Each row below holds a small network's activations on one input, seen along a few directions.
In each table, some parts of the input vary, and every possible input appears once, in random order.
Descriptions start from the smaller parts, as in this example, which fits no table here: line(4) and (point or line(9) or (values(3) and ring(8))).
Shared parts are said once, and a part with two or three values counts as separate values.

Other details of the inputs vary at random and push rows far along two fixed directions, the same in every table; ignore that.

Rows:
R1: [ 19   6 -10 -37 -43  33 -79 -50 -11  65  45]
R2: [ 23  14 -14 -39 -37  38 -75 -45 -13  68  47]
R3: [ -6 -20 -11   6  14  -5  43  25  17 -30 -16]
R4: [ 35   9  10  42   4 -28  29 -22  21   1  33]
R5: [ -5  -1  10  33  24 -30  48  23  12 -41 -13]
R6: [ 28   3  10  49   9 -28  45  -9  19  -8  21]
R7: [-72  -5  -4 -25  36   1   1  56 -22 -55 -99]
R8: [-69 -11   5 -29  30   8   4  62 -25 -56 -96]
R9: [ 14  35  11 -29 -35  24 -80 -54 -23  62  42]
R10: [-63 -28 -24 -36  29  17   9  72 -15 -45 -93]
R11: [ 31  13  16  42   3 -25  27 -16  19  -4  43]
R12: [  8  28   7 -26 -25  18 -66 -47 -22  52  27]
R13: [-66 -25 -17 -36  28  20   7  78 -14 -48 -87]
R14: [-43   5   4 -11  16   4  -4  33 -18 -29 -55]
R15: [ 29   5  14  24  -2 -14  17 -22   6   5  32]
R16: [ 24  12  10  32  -1 -15  15 -22   7   7  31]
R17: [  9  28   6 -27 -26  17 -65 -47 -23  52  26]
R18: [-33 -20 -13 -27  -1  14 -14  31  -8 -12 -36]
R19: [ -8  -6  12  17  17 -17  36  23   0 -34 -19]
R20: [ 26 -14   1  20 -12  -4  15  -6  21   8  44]
R21: [-46   0 -20 -70 -10  43 -60  10 -25   9 -48]
R22: [ 31 -26  -3  38   1 -19  46   2  32  -5  31]
R23: [-47  18  -8 -55  -2  23 -70  -1 -37   7 -59]
R24: [ -9 -16  -5   6  12  -2  41  32  18 -33 -10]
R25: [-38 -16 -16 -31  11  14   6  35  -4 -27 -49]
R26: [  2 -23  -9  19  17 -13  59  28  27 -33 -12]
R27: [ 19   4  11  32   8 -22  29 -10   9  -2  19]
R28: [-16  10 -16 -61 -28  39 -67 -16 -19  32  -4]
R29: [-11  27   0 -48 -25  28 -86 -38 -33  52  -7]
R30: [ 22   0  15  28   7 -16  29 -10   9  -8  22]
R31: [  8  30   8 -27 -28  16 -66 -44 -23  50  29]
R32: [-13   1 -18 -47 -17  34 -55  -4 -19  31  -8]
R33: [ 20   7   8  35   6 -21  28 -12   9  -5  17]
R34: [ 32 -14  -4  34   4 -14  49  12  26  -7  39]
R35: [ 31  -3  15  42   9 -26  46  -9  16 -13  26]
R36: [ 25  13  10  28   1 -20  13 -23  11   4  31]
R37: [ 31  12  13  44  -1 -24  32 -17  13   0  40]
R38: [ 29 -17  -6  20 -10  -7  16 -12  20  11  37]
R39: [ 36 -18  -7  36   7 -14  50   7  30  -2  32]
R40: [ 25  -1  13  29   5 -18  29 -11  11  -5  16]
R41: [-33 -22 -14 -27   1  14 -13  27  -8 -11 -38]
R42: [ 18   8   9  35   5 -20  29 -10   9  -5  19]
Description of these inputs: line(6) and (values(3) or line(4)).
The inputs of R24 and R28 match in every part but the line(6) part. If R14 is changed in the same way as R24 into R28, which row does it become? -> R37
Change only the line(4) part in R29. List by row number the other rows that result. -> R4, R6, R40
Change only the line(4) part in R12. List by row number the other rows that result. -> R7, R16, R30

Rows:
R43: [-48 -42 -41 -36  21  25  17  59   2 -34 -79]
R44: [ 37  19  31  79  13 -48  62 -17  17 -10  43]
R45: [ 18  35  -2 -37 -32  14 -89 -82 -32  80  10]
R46: [ 40 -16   7  54   2 -12  67  18  37 -10  78]
R47: [ -4 -28 -22 -19  -1  19   2  17   8  11  -4]
R48: [  0  21  12   0  -2  -9 -30 -23 -25  16 -19]
R49: [   9   46   13  -59  -49   43 -101  -55  -32   61   64]
R50: [ 56  -9  -3  77  21 -52  78 -26  48 -14  30]
R51: [ 38   2  17  30   0  -1  52  14  26 -11  82]
R52: [  6  25  -4 -46 -53  41 -91 -34 -18  64  52]
R53: [-11  28  23 -21  -7  18 -30  -5 -21   0   9]
R54: [-40 -27 -32 -29  16   3   9  30   0 -33 -73]
R55: [  5 -13 -32 -29 -18  21 -24  -8   8  22 -10]
R56: [ -81   -1    7  -11   39   -6    5   67  -24  -62 -101]
R57: [ -51   -7  -19  -11   35   -9   11   26  -18  -36 -116]
R58: [ -4  19  10 -33 -16  27 -27  13  -8   6  26]
R59: [  0 -11 -17  -6   0   3  -2 -14   5   1 -30]
R60: [ 20   6 -16 -56 -49  42 -86 -49  -9  80  32]
R61: [ 40  -9  18  71   3 -40  78   0  37 -23  75]
R62: [-66  19  15 -23  33  -3  -1  51 -27 -58 -71]
R63: [ 32  38  36  55  11 -37  45 -21   4 -11  47]
R64: [-13 -20 -17 -30  -5  28 -22  25  -9   6  -5]
R65: [ 47 -13   8  46   2 -25  45 -26  30   8  36]
R66: [ 49 -28   2  62  11 -42  85 -10  47 -11  51]
R67: [ 49  -1  19  71  17 -47  55 -15  28 -12  42]
R68: [ -56  -16   -9  -16   38   -8    4   40  -11  -36 -102]
R69: [  21   24    3  -44  -47   36 -106  -69  -31   76   37]
R70: [-71 -31 -11 -29  30   2  12  72 -20 -62 -95]
R71: [ -3 -16  -9 -12  -8  10  -7  20  -1  -1  -3]
R72: [-18   5  14   2  -3   5  -9   5 -11  -8  -6]
Describe the family of inputs behind these rows. -> line(5) and line(6)
The inputs of R49 and R63 match in every part but the line(6) part. If R66 is changed in the same way as R49 into R63, which row does it become? -> R45
A walk changes only the line(5) part. It starts at R50 and steps to R68. List the rest of the walk in order. -> R67, R56, R62
Change only the line(6) part in R55. List by row number the other rows that result. -> R43, R50, R54, R57, R59
Change only the line(6) part in R48. List by row number the other rows that result. -> R64, R67, R69, R70, R71
